These are the activations of a small network on made-up records, seen along a few directions, one row for each record.
Each row is followed by the record's values for the fields C, V, W, U, J, N.
A field that a record lacks is written missing.
The largest differences between rows may come from other fields.
Random noise pushes rows far along 4 fixed directions. That doesn't count. These rows show it; they differ only by the noise:
[-214  146  346  217  -49  328   50  425 -275 -180   69  153 -334   58
 -185  -60 -100   37 -273]
[ 229 -175 -146  175  -54  -10 -125   46  206 -197  -22  -18  -96   27
   11   -2  -91 -239   29]
[ -49  210  -14  132  -34  110   45  -28  -85 -274 -133  347 -169  111
 -276    4 -233 -175   -2]
[ 239  260   38  135   -4 -125 -105   26  106   47  -59   39 -393  -32
   89  184  -43  146   65]
[   8  -67    2  238  176  133  -43  197  107 -261 -180  232 -308  125
 -224   -1 -194 -264 -136]
[  10  392  242   77 -337   87   15  111 -284   -4  201    5 -201  -69
   58   48   -5  276    1]

[ 287  238   31 -233 -394  -80   36 -102   36  186  128 -184  289 -104
  171   29  157  343  283] => <C:missing V:missing W:missing U:u2 J:j1 N:n1>
[ -36  -91  -72  159  580  -16   66   87  285   47 -183   11  -15  -13
 -182   61   -6  -16 -107] => <C:c1 V:v2 W:w1 U:u2 J:j2 N:n1>
[  76   68  225   39   71 -302 -241   54 -116  145  -82   13 -425  136
  331  361   86  219  -16] => <C:c1 V:v2 W:w2 U:missing J:j1 N:n2>
[  -6   35  282 -154 -123 -180 -146  186  -16  492  465 -573 -203 -315
  541  -13  364  410  133] => <C:missing V:missing W:missing U:missing J:j2 N:n1>
[ 180  366 -229 -152  265 -452  -53 -459  138  198 -283  165   96  114
 -119  247  -80   66  263] => <C:c1 V:v1 W:w1 U:missing J:j1 N:n1>
[  56 -240 -224    5 -400  221 -170  -89   78 -201  132 -248  225 -127
  116 -253  -81 -406  242] => <C:missing V:missing W:missing U:missing J:j1 N:n1>
[ 170 -325 -379  109  264 -127  116 -103  426   30 -118  -96  191   59
  -75 -113   -6 -297   90] => <C:c1 V:v2 W:w1 U:u2 J:j2 N:n2>
[ 401   31   27   -8 -110   57  -51  108  234  139 -105 -271  215   14
  239  216  221  215 -230] => <C:c1 V:v2 W:w1 U:u2 J:j2 N:n2>
[  48 -139  -28   63  301  -45 -108   18  143   13 -121  115  -50   77
  -32   69  119  -45 -136] => <C:c1 V:v2 W:w1 U:missing J:j2 N:n2>
[-141  201 -150   34  -23   18  -14 -146    9   67   -4  -89   76 -139
 -137 -180   -2  -49  162] => <C:c1 V:v2 W:w1 U:missing J:j1 N:n1>
[ 208  163  131   33   31  226  277  181   95  321  133 -369  237 -276
  200 -176  246  421  -68] => <C:c1 V:v2 W:w1 U:u2 J:j2 N:n1>
[ 185 -102 -259  -71 -284  -78 -152 -346  107 -149  134 -209  331  -55
  107 -143  -48  -78  229] => <C:c1 V:v2 W:w2 U:missing J:j1 N:n1>
[ -41  593  175 -205 -218   28   55 -185 -353   44 -108  358 -107   11
  -46  142 -137  291  104] => <C:missing V:missing W:missing U:missing J:j1 N:n1>
[ 129 -134 -170   46 -253  -11   24  -79  137 -135   21 -163 -245 -181
   83  -21    6 -196  201] => <C:missing V:missing W:missing U:u2 J:j2 N:n2>
[  10  -32   56 -126 -279  -25   59 -151  -57   93  148  -67  264   18
  272  -28   95  109   42] => <C:c1 V:v2 W:w2 U:u1 J:j2 N:n2>
[  79  343  -72   -5 -164  -39  119 -217  136  131   35 -203 -184 -367
   94  -84  -14  131  352] => <C:missing V:missing W:missing U:u2 J:j2 N:n1>
[ -47  264  190  -21 -368  100 -138   95 -330   62  284 -310 -258 -207
  231  109   35  236  172] => <C:missing V:missing W:missing U:missing J:j1 N:n1>
[  69  -58   73  -85   98 -119    9   65   57  -58 -111   71  304  196
  -48   16  -15  -65  -79] => <C:missing V:missing W:missing U:u2 J:j1 N:n1>
[ 113   30   51  -12   50   55  -50   86  -42 -225 -197  151 -450  117
  -18  380  -58  -47 -136] => <C:missing V:missing W:missing U:missing J:j2 N:n2>
[ 331 -561 -212  -74 -207 -152 -171   48  291   71  257 -475  468  -80
  479   11  113 -149  -17] => <C:missing V:missing W:missing U:u1 J:j2 N:n1>
[  -9  331  149   81  262   54   36    7  -85   59 -335  288 -551  -22
 -257  189 -133   59 -113] => <C:c1 V:v2 W:w1 U:missing J:j2 N:n2>
[-295 -178   63 -105 -395  180   77   73 -308  -72  500 -173  585 -183
  102 -320   60 -134  -22] => <C:missing V:missing W:missing U:u1 J:j2 N:n1>
[ 637  134 -388 -145 -505 -246 -109 -503   88 -167   28 -123  103  -24
  273  116  -47    9  321] => <C:missing V:missing W:missing U:missing J:j1 N:n2>
[-157  -40  190   58  398  278   29  389   -8   50 -216  141  -11  129
 -222  -81  -25   17 -498] => <C:c1 V:v2 W:w1 U:missing J:j2 N:n1>
[ 290  120  -68   -7  -48    0  -46 -160  130   24 -240   21 -171  -84
   35  158   20   15   15] => <C:c1 V:v2 W:w1 U:missing J:j2 N:n2>
[ 162 -286   -1  -67 -320  -38  -62  196   -2   89  409 -359  148  -41
  317   92  174   58  -82] => <C:missing V:missing W:missing U:u1 J:j2 N:n2>
[ 129   97 -317   31  226  -12  144 -148  381  246  -57  -55  256 -154
    2 -108   83   32  212] => <C:c2 V:v2 W:w1 U:u1 J:j2 N:n1>
[-246    0 -235   53  120   47  234 -251 -101   25    3  158  416  -47
 -211 -156 -150 -236  116] => <C:c1 V:v2 W:w2 U:u1 J:j2 N:n1>
[  34   -8  198   12  372 -159   49  304  154  486   94 -258  -54  -88
  240   15  260  379  -46] => <C:c1 V:v2 W:w1 U:u2 J:j2 N:n1>
[ -81 -356  -62  218  131   60 -219  329   87  -75  143 -193 -212  -90
   36 -253  -92 -284   -7] => <C:missing V:missing W:missing U:missing J:j1 N:n1>
[ -51   -1   85   98 -187  351  184  136 -201   24  242 -147  163 -180
  -62 -320  101  -93   86] => <C:c1 V:v2 W:w1 U:missing J:j1 N:n2>
[ -88 -246  -47  160  -99   60  -12   38    2 -231   -8   60 -307   35
 -143  -76 -214 -401  -14] => <C:missing V:missing W:missing U:u1 J:j1 N:n2>
[  -7 -291   77 -125 -362   53   42  -97 -152 -109  229 -245  542   85
  155 -129    5  -57   88] => <C:c1 V:v2 W:w2 U:u2 J:j1 N:n1>
[ -63  132   61   85  559 -294   36   51  111  283 -109  100 -170  -51
  -68  168   65  300 -105] => <C:c1 V:v2 W:w1 U:u1 J:j2 N:n1>
[  84 -444 -282    3   85 -294 -224  -70  255  101   -1 -264   73   20
   85 -105   47 -258  170] => <C:c1 V:v2 W:w1 U:missing J:j1 N:n1>
[  82  172  208   41 -130  160   98  184  -42  -13  -85   87  135    4
  -30   53  116  227 -268] => <C:c2 V:v2 W:w1 U:u1 J:j1 N:n2>
[ 328  362 -143    2  -11 -158  -46 -359  155  140 -274  200 -142  -42
  -48  271 -174   64  187] => <C:c1 V:v2 W:w1 U:u1 J:j1 N:n2>
[ -15  -34 -100  -40  -84 -355 -106  -93   62  225  282 -254   18 -271
  292  -12   38  114  239] => <C:missing V:missing W:missing U:u1 J:j2 N:n1>
[ 481 -133 -136  -77 -568 -210 -211 -159  131   54  168 -425  293 -108
  534  174  210  -75  244] => <C:missing V:missing W:missing U:u2 J:j1 N:n2>
[ 128 -100  -39 -150  121 -431  -92 -289  134  139   -5   15  432  210
  104  113   51  135   54] => <C:c1 V:v2 W:w2 U:u2 J:j1 N:n1>
[-147  635  205  -51  -42   18  193 -251 -365 -105 -292  560 -103  210
 -312  207 -171  363  -71] => <C:c1 V:v2 W:w2 U:u1 J:j1 N:n2>
[  77 -178  -22    5 -245  -93 -256  -13  -99 -121   11   54  -12   87
  125   64   84  -36 -153] => <C:c1 V:v2 W:w2 U:missing J:j1 N:n2>

Here are new rows. What are their fields?
[ -87 -392 -211  -94   65   25   45  -72   -5 -366  -67    3  132  106
 -168  -68 -167 -458   18] => <C:missing V:missing W:missing U:missing J:j2 N:n1>
[-302   56  190   13  210 -140  -70  285 -213   70  -69  242 -445   76
 -102  -17  -33   82  -85] => <C:missing V:missing W:missing U:missing J:j1 N:n1>
[ 355  -11 -442 -243 -504 -334 -146 -366   80   70  183 -319  335 -118
  396   69  128  130  356] => <C:missing V:missing W:missing U:missing J:j2 N:n1>
[ 318  -66  265  214  260  176 -128  592  196  126  -77 -265 -724  -35
  245  146  137  268 -427] => <C:missing V:missing W:missing U:missing J:j2 N:n2>
[-283  -64  113   -9  308  184   40  231  -12 -164  -93  240 -322   33
 -262 -123  -61 -112 -125] => <C:missing V:missing W:missing U:missing J:j2 N:n1>
[-199 -508  228  145  391  181   50  536   83 -126  -27  103   -9  217
 -259  -82   69 -170 -563] => <C:c1 V:v2 W:w1 U:u1 J:j2 N:n2>
[ 322 -122 -150  -73   64 -124  -74  -15  369    4 -210 -108   15   13
   24   76   67  -62  184] => <C:missing V:missing W:missing U:u2 J:j1 N:n1>
[ 148   84  -46   49  350 -173  -74   26  155  -18 -300   92 -407  197
  -48  233  -50 -122 -126] => <C:missing V:missing W:missing U:missing J:j2 N:n2>
[  45  -46 -141   82  -92  -61 -115  107  214  -31  -24 -154 -133  -40
  105   11   59   -6   94] => <C:missing V:missing W:missing U:u2 J:j1 N:n1>
[  51   94 -224  108 -400  315  -58 -198  -30 -321  -42   70 -108  -62
  -94 -114 -258 -444  217] => <C:missing V:missing W:missing U:missing J:j1 N:n2>
[-149 -205 -195   28  205 -102   49 -151  210 -127 -101  -69  121   63
    0  -57  -46 -207   95] => <C:c1 V:v2 W:w2 U:u2 J:j2 N:n1>
[ -78  159 -181  -56   -4 -156   74 -401  131    7  -35   96   75 -137
 -138  -75 -178    7  264] => <C:c1 V:v2 W:w2 U:u1 J:j2 N:n1>
[ -11 -361 -387 -201 -177 -471 -112 -586  -86 -168   86  125  558  194
  119    3 -100 -304  403] => <C:c1 V:v2 W:w2 U:missing J:j1 N:n1>
[  37  183 -256   39  379 -246  136 -277  301 -109 -528  505 -311  146
 -270  134 -288 -212   18] => <C:missing V:missing W:missing U:u1 J:j2 N:n2>
[-150 -328 -414 -125 -417  -47 -101 -438 -112 -350  228   49  673   82
 -127 -355 -144 -421  221] => <C:c1 V:v2 W:w2 U:missing J:j1 N:n1>
[ -47   82   -6  252   66  290  200  160   77  -36   16 -160  -35 -142
 -128 -151   36  -85   81] => <C:c1 V:v2 W:w1 U:u2 J:j1 N:n2>
[ -78  -22  -22   58 -241  197   -1   48 -103 -166  167 -100   69 -134
   21  -74 -162 -110   87] => <C:missing V:missing W:missing U:u1 J:j1 N:n1>
[ 278  291 -213 -172 -191 -442 -130 -654   60  -11  -61  190  354   94
  222  298   31  197  252] => <C:c1 V:v2 W:w2 U:u1 J:j1 N:n2>
[-153 -558  225  237  -29  242  -67  602  -28 -260  313 -286  -50  116
   30 -176   75 -235 -397] => <C:missing V:missing W:missing U:u2 J:j1 N:n2>
[  54   76  289   78  209   45  -50  207  116  162 -227   45 -125  197
   -5  181  130  275 -318] => <C:c1 V:v2 W:w2 U:u2 J:j1 N:n2>
[ 355 -196 -258  -75    7 -146  -26 -161  280  146   14  -91  425   -3
  175   88  167   73    4] => <C:c1 V:v2 W:w1 U:u1 J:j2 N:n2>
